Each row below holds a small network's activations on one input, seen along a few directions.
Each table varies a few parts of the input and shows all the possible inputs, shuffled.
A made-up example of a description, with smaller parts first: one of 3 separate values, together with either a single point or one of 11 places along a line or (one of 6 places along a line, together with one of 8 places around a ring).
Shared parts are said once, and a part with two or three values counts as separate values.

Other details of the inputs vary at random and push rows far along two fixed directions, the same in every table; ignore that.
These rows show it; all are for the same input, with only those details redrawn:
[ 36 -16  26 -30 -46 -57   0   2 -43  18  35   0   3 -34]
[ 38   4 -50  50  31 -62 -22 -68  -5  66  46 -45  -9 -18]
[  2 -13   5 -27 -34  34 -17  29  18 -67  46 -10  42   6]

Table:
x1: [ -20   95   40   76   21  -63   -9 -121  -15   53  -32  -93   11   -1]
x2: [-19  12  40 -38  26  62  -6  41  31 -45 -18  27   5  15]
x3: [-16 -52  13 -14 -12  60  23  32  27 -59  -7   3   3   2]
x4: [-33   4  35 -58  18  42 -49  26  38 -47 -11  32  19  11]
x5: [  0  -2  22 -43 -28 -72 -19  14 -24  36  -6  44   1 -22]
x6: [-32   5  20 -42   3  32 -47  33  30 -47  -9  44  33  30]
x7: [ 19 -62  52 -39 -16 -43  13 -14 -23  14  -7  -7 -30 -54]
x8: [-12 -55  25 -29  -9  53   2  21  40 -63   0  -6   6  -9]
x9: [ 20 -59  43 -24 -19 -34  36   1 -24  26 -17   6 -28 -46]
x10: [ -5 -18   2 -20  -9  58  49  43  21 -66 -12   2 -19  24]
x11: [  2  21 -67  47  51 -53 -15 -51 -18  93 -30  18 -25  36]
x12: [-21  25 -62  51  90  61   8 -24  55  -7  -2 -28 -24  32]
x13: [ 27 -29 -46  68  35 -32   5 -69  -2  75  11 -41 -28 -35]
x14: [-20  10  49 -54  29  52 -29  26  33 -57  -9  13   2   6]
x15: [-15 -55  -9 -18 -23  64  38  33  16 -56 -20   2  -1  22]
x16: [ -3 -18  36 -32   5  47  13  31  45 -74   8  -7 -13  -8]
x17: [ 40 -26  12  -2 -52 -29  28  10 -60  23  12  16  -6 -41]
x18: [-18  13  43 -46  24  59 -24  34  36 -49 -13  24   0  11]
x19: [ -7  22 -85  66  49  20 -38 -15  64  -9  28 -30  33  33]
x20: [ 16   0  23 -38  -9 -28  58  10 -47  28 -32  32 -51  -8]
x21: [-36  25 -87  57  59  22 -38 -18  63   3   9  -3  26  46]
x22: [-32   7  26 -42  15  51 -25  41  36 -34 -21  45  21  20]
x23: [ 36 -13  17 -15 -49 -48  23  18 -45  31  25  14   5 -26]
x24: [ 26  -2  15 -28 -44 -71 -17  22 -33  24  11  24   1 -28]
x25: [  2  26 -37  42  73 -42 -28 -52   3  98 -22  17 -38   2]
x26: [ -6  19 -76  54  43 -64 -16 -35  -9  93  -8   3 -17   8]
x27: [ -2  -6  28 -50 -23 -77 -25   6 -26  28  -2  33   4 -27]
x28: [ 18 -48  11  -5 -49 -18  35  15 -59  32  -7   6 -28 -40]
x29: [ -1   3  29 -29 -14 -53  -9  17 -45  43 -27  63  -9   0]
x30: [ 25  21 -72  68  29 -69 -18 -38  -7  76  16 -12 -14  -1]
x31: [ 29 -12  -2  -7 -57 -38  30  31 -64  36  18  15  -7 -15]
x32: [  4  -9  -1 -20 -38  40 -12  37  20 -59  42   1  39  11]
x33: [ 17   0  54 -41   8 -36  39   5 -26  25 -18  25 -39 -36]
x34: [  9 -26   0  -5 -34  58   8  33  10 -61  24   0  41  -8]
x35: [ 24  -6  21 -35 -39 -76 -22  13 -35  16  16  12   4 -33]
x36: [ -3  -1 -34  42  87  36 -15 -48  82 -34  23 -63 -21   4]
x37: [ 13 -57  24 -16 -26 -25  44  15 -43  31 -23   8 -40 -35]
x38: [ 29 -22  53 -26  -5 -40  47  11 -19  15  -9   5 -46 -44]
x39: [ -9 -22 -76  78  43  62  -9 -38  50 -10  21 -44   3  13]
x40: [  0  -3  47 -52  -5 -66 -36  -3 -34  31 -16  43  -4 -15]
x41: [-58  84  77  21 -53  44  24  -5  -5 -66 -42 -37  56  38]
x42: [ 12  -5 -74  68  42  52 -32 -45  54 -18  41 -49  24   5]
x43: [-31  24 -59  48  82  30 -52 -30  65   5  -4   1  26  50]
x44: [-33  21 -78  50  64  18 -41 -22  72   4  10 -10  34  39]
x45: [-55  80  86  14 -48  40  21  -9   4 -66 -41 -44  64  31]
x46: [-21  16  31 -31  20  66  -3  45  22 -45 -19  33  -3  22]
x47: [-26  14  20 -29  19  72   2  55  13 -40 -24  28  -7  25]
x48: [ 20  19 -82  69  27 -62 -13 -28 -17  81  10 -17 -18   2]
x49: [ 24 -53  39 -28 -38 -36   4 -14 -38  15  10  -9 -18 -59]
x50: [  8 -29   9 -21 -31  50 -14  18  12 -74  34 -14  39 -16]
x51: [-39   8   6 -33   8  61 -17  55  17 -29 -27  47   9  31]
x52: [-15  21 -33  27 100  41 -23 -53  75 -25  14 -43 -15  13]
x53: [ 34 -10   8  -8 -55 -45  25  21 -54  30  24  20  -3 -19]
x54: [ 27 -19  45 -19 -11 -37  50  15 -29  15  -9  12 -54 -37]
x55: [-33   7  -5 -38  -1  59  -6  46  15 -31 -35  51   9  47]
x56: [-41   5  -3 -25  -3  45 -21  54   7 -37 -21  48  26  45]
x57: [ 21  21 -18  31  82 -44  -1 -72  16  68  -2 -22 -57 -23]
x58: [-18  33 -66  46  86  66  -9 -24  50   6 -22 -13 -19  59]
x59: [-29  78  87  19 -68 -40  45 -22 -76  24 -59 -32  13   1]
x60: [ 23  -3 -19 -16 -58 -59  20  34 -57  31  -9  32  -6   3]
x61: [-23  77  76  15 -77 -41  56 -31 -77  21 -67 -28  13  18]
x62: [ 35 -13 -14 -12 -66 -40  41  22 -65  33   9  20  -7   1]
x63: [  8 -25 -31  -2 -50  66  26  38 -10 -59   9   6  29  20]
x64: [-31   7  29 -50  14  48 -43  34  40 -38 -15  43  16  16]
x65: [-10 -45 -22  -7 -46  70  29  33   0 -54  -4   1  11  17]
x66: [ -9   4 -62  66  77  56  16 -19  61 -17   7 -48 -31  23]
x67: [-19   7  24 -31  15  58  26  36  25 -60  -8  22  -8  12]
x68: [  0  18 -87  49  34 -65  -5 -44 -10  91 -16   7 -17  25]
x69: [ 28 -29 -43  60  34 -35 -13 -76   2  71  17 -43 -33 -39]
x70: [  4  -4 -96  84  37  64  -7 -24  31  -9  28 -44  17  20]
x71: [-20  78 110   3 -62 -53  19 -43 -52  14 -47 -37  20 -13]
x72: [ 36 -16  26 -30 -46 -57   0   2 -43  18  35   0   3 -34]
Question: Describe the family of inputs behind these rows.
Answer: one of 6 places along a line, together with either a single point or one of 11 places around a ring
Question: The inputs of x5 and x26 match in every part but the place on the line of 6. If x64 is changed in the same way as x5 into x26, which row does it become?
Answer: x51
Question: Which other rows does x56 become when the place on the line of 6 takes its other values? List them by row number.
Answer: x6, x11, x29, x40, x43
Question: Which other rows agree with x14 in the place on the line of 6? List them by row number.
Answer: x1, x4, x7, x27, x35, x36, x40, x49, x50, x52, x72
Question: Start at x60 and move only the place on the line of 6, one step at a time. The first step leads to x48. Which rows follow, in order?
Answer: x30, x19, x24, x35

Table:
x73: [-16 -18  11 -39 -48  67  19  68  15 -90  11  14  34  27]
x74: [-36  53 -23  55  73  56 -22 -34  71 -25 -13 -38  10  45]
x75: [-23  12 -70  59  61  70 -19 -16  53 -18   3 -26   8  41]
x76: [ -8  35  12  33  19 -71  10 -59 -22  66 -28 -31 -23 -11]
x77: [-19  12 -78  60  48  67 -11 -18  53 -21  15 -35   9  42]
x78: [ 14   0 -18  18  40 -55  -5 -39 -14  82 -18  14 -35 -13]
x79: [-16 -20  13 -47 -42  58 -17  69  25 -87  20  22  43  11]
x80: [ 10 -24  70 -69 -61 -41  29  51 -66  20 -36  65 -18 -33]
x81: [ 29 -33  56 -63 -85 -62  24  51 -65   3   5  45  -3 -43]
x82: [ 45 -12   1  19  46 -43  28 -49 -10  55   9 -29 -65 -46]
x83: [ 21  43   1  43   2 -59   0 -54 -39  72   8 -27   0 -17]
x84: [-15 -22   9 -38 -51  57  12  66  21 -94  20  15  43  20]
x85: [ 11 -23  71 -87 -52 -50  15  45 -57  18 -19  68 -18 -30]
x86: [-19 -17  17 -55 -31  61 -22  68  24 -87  18  28  35  15]
x87: [ 14  39   1  41   1 -60   1 -65 -36  63 -21 -27 -11  -5]
x88: [-16 -26 -50  62  44  69 -22 -48  66 -32  21 -62  21  12]
x89: [ 25   1 -22  10  37 -65 -18 -37 -18  75   6   5 -31 -16]
Question: Describe the family of inputs behind these rows.
Answer: either one of 2 separate values or one of 4 places along a line or one of 11 places around a ring
Question: List by row number the other inputs of the same sort as x82.
Answer: x88

Table:
x90: [  4 -14 -81  66  32  49 -31 -29  65 -32  52 -49  35  18]
x91: [-27 -30 -10 -17 -38  89  19  55  34 -98   6  -2  37  26]
x92: [  9  -8 -82  58  37  48 -26 -27  62 -35  63 -58  29  19]
x93: [-33 -20  -5 -15 -29  94   8  56  26 -93  -7   9  36  33]
x94: [  9  16  -6   4  60 -49 -19 -41  -4  79 -27  18 -46  -8]
x95: [ 27 -16 -38  37   4 -58 -18 -43 -24  62  16 -17  -6 -24]
x96: [-18  90  79  43  21 -65  13 -96 -29  62 -56 -57 -15 -11]
x97: [  -2  -15   -6  -20  -27   94   26   60   31 -107   32  -10   24   21]
x98: [ 15  27 -31  26  25 -66 -25 -27 -18  76   6  10  -9  -8]
x99: [-22  11 -76  50  52  42 -49 -23  63 -15  23 -24  38  45]
x100: [-31   5 -49  37  86  63 -34 -36  75 -16  -1 -18   2  32]
x101: [-22 -31  -8 -21 -45  78 -21  53  35 -96  33  -3  57  20]
x102: [-20   6 -77  53  45  48 -44 -32  59 -19  31 -30  38  36]
x103: [ -72   89   85    5  -61   89   31   17   11 -114  -46  -44   72   57]
x104: [ -6   7  68 -81  -6 -33   3  48 -23   3 -31  68 -28  -9]
x105: [  7   1  -5  11  59 -50 -14 -41  -4  78 -25  11 -41 -11]
x106: [  8  -4  39 -62 -57 -34 -10  43 -42   2  -4  51  13 -10]
x107: [ -4  14  45 -57 -38 -30  25  56 -45   4 -30  61 -15   6]
x108: [ 10 -47  56 -63 -39 -21  22  32 -25 -10 -11  29 -19 -41]
x109: [   7  -21  -10  -27  -35   76   -6   55   38 -111   62  -14   47   10]
x110: [  4   7  40 -65 -47 -47  -7  52 -38  -2   0  56   8  -5]
x111: [ -7   7  69 -73 -10 -23   4  49 -27   9 -34  66 -22 -18]
x112: [ 34 -31  60 -66 -28 -15  29  38 -28 -20  15  20 -31 -46]
x113: [ 21 -44  63 -57 -37 -15  23  33 -26 -11  -3  30 -21 -44]
x114: [ 10   9 -28  34  27 -47   8 -33 -26  79 -24   4 -28   4]
x115: [ 23 -37  40 -34 -70 -11  45  41 -48 -11  -2  23  -8 -29]
x116: [-51 102  -1  88  10  36 -27 -76  45 -41  -3 -97  70  51]
x117: [ 37 -18 -11  19  44 -43   9 -45  -5  56  15 -23 -50 -36]
x118: [ 18 -20 -10  23  39 -43  -4 -45  -7  68  -6 -13 -45 -30]
x119: [  5 -37  62 -62 -31 -16  11  33 -33  -5 -24  40 -20 -34]
x120: [ 12  23 -30  28  28 -46   4 -34 -26  80 -26  11 -34   7]
x121: [ 11   3 -29  37  20 -41  13 -43 -30  75 -16  -2 -29  -5]
x122: [ 20 -13 -34  47   7 -39  18 -38 -29  69  -5 -21 -32 -15]
x123: [ 32 -26 -44  36  -3 -63  -6 -45 -16  57  29 -28  -6 -30]
x124: [-33  44 -71  57  69  59 -18  -9  57  -7  -8  -9  12  56]
x125: [ 28 -31  38 -41 -65 -11  50  43 -50 -15   8  14 -14 -28]
Question: The inputs of x102 and x100 match in every part but one. If x109 is changed in the same way as x102 into x100, which row does it become?
Answer: x112
Question: Describe the family of inputs behind these rows.
Answer: one of 3 separate values, together with either a single point or one of 11 places along a line
Question: Which other rows does x91 become when the choice among 3 separate values takes its other values? List them by row number.
Answer: x108, x123
Question: Which other rows does x120 become when the place on the line of 11 takes its other values? List them by row number.
Answer: x91, x93, x97, x107, x114, x115, x121, x122, x124, x125
Question: Which other rows does x105 become when the choice among 3 separate values takes its other values? List them by row number.
Answer: x99, x114

Table:
x126: [  3 -20  -1 -33  -8 -14 -10  24  -6   1   5  31  -2  -7]
x127: [-37  24 -22  28  13  81  -1   6  53 -64  -2 -16  43  49]
x128: [  9 -26   3 -28 -18 -17  -2  18  -5  -6  15  14   1  -9]
x129: [ 20  30   5   9  -1 -31   6 -25 -31  34   4 -10 -11  -3]
x130: [  7 -17  -9 -26 -12  -7   7  29 -13   2   2  30  -9  -1]
x131: [-23  -1 -43  10  35  85 -22  32  55 -50   7  14  20  40]
x132: [ -8  22  33 -14 -18 -22  -1  16  -7  -8  -4   4   8  -7]
x133: [ 16 -27  16  -6 -25  11  22  13 -19  -8  10  -6  -8 -26]
x134: [ -4  25  25  -7 -22 -15  17  22 -15  -8  -7   3   1  -1]
x135: [ 12 -30  24 -12 -22   4   5   7 -11  -8  12  -5  -1 -31]
x136: [-13   5  13  -3 -40  -4   8   9 -30   0 -22   3  12   8]
x137: [  2  16  13  17   1 -42   2 -34 -16  43 -14  -2   2  -9]
x138: [ 27  -5 -67  67  49 -22   1 -59  17  46  20 -43 -24  -5]
x139: [-17   2  22 -10 -36 -12 -10   2 -22   0 -19   4  19   3]
x140: [ 16 -28  13 -20 -22 -11   3   8  -5 -14  14   2   0 -21]
x141: [  3 -14  10 -28   0  -3 -16  27  -7  10  -5  40  -4  -9]
x142: [ -4  25 -39  67 101 -21 -17 -91  37  66 -18 -46 -41   4]
x143: [  6  22  32 -24 -20 -10  -9   2 -18  -7   7   3  12  -3]
x144: [  3  10  22   3  28 -23  23 -28 -13  37 -31  -6 -44 -11]
x145: [-17 -13 -51  10  17  72  -8  23  56 -66  26 -13  25  39]
Question: Describe the family of inputs behind these rows.
Answer: one of 2 separate values, together with either a single point or one of 4 places along a line or one of 5 places along a line
Question: Which other rows agree with x132 in the choice among 2 separate values? List them by row number.
Answer: x126, x128, x135, x137, x139, x140, x141, x142, x143
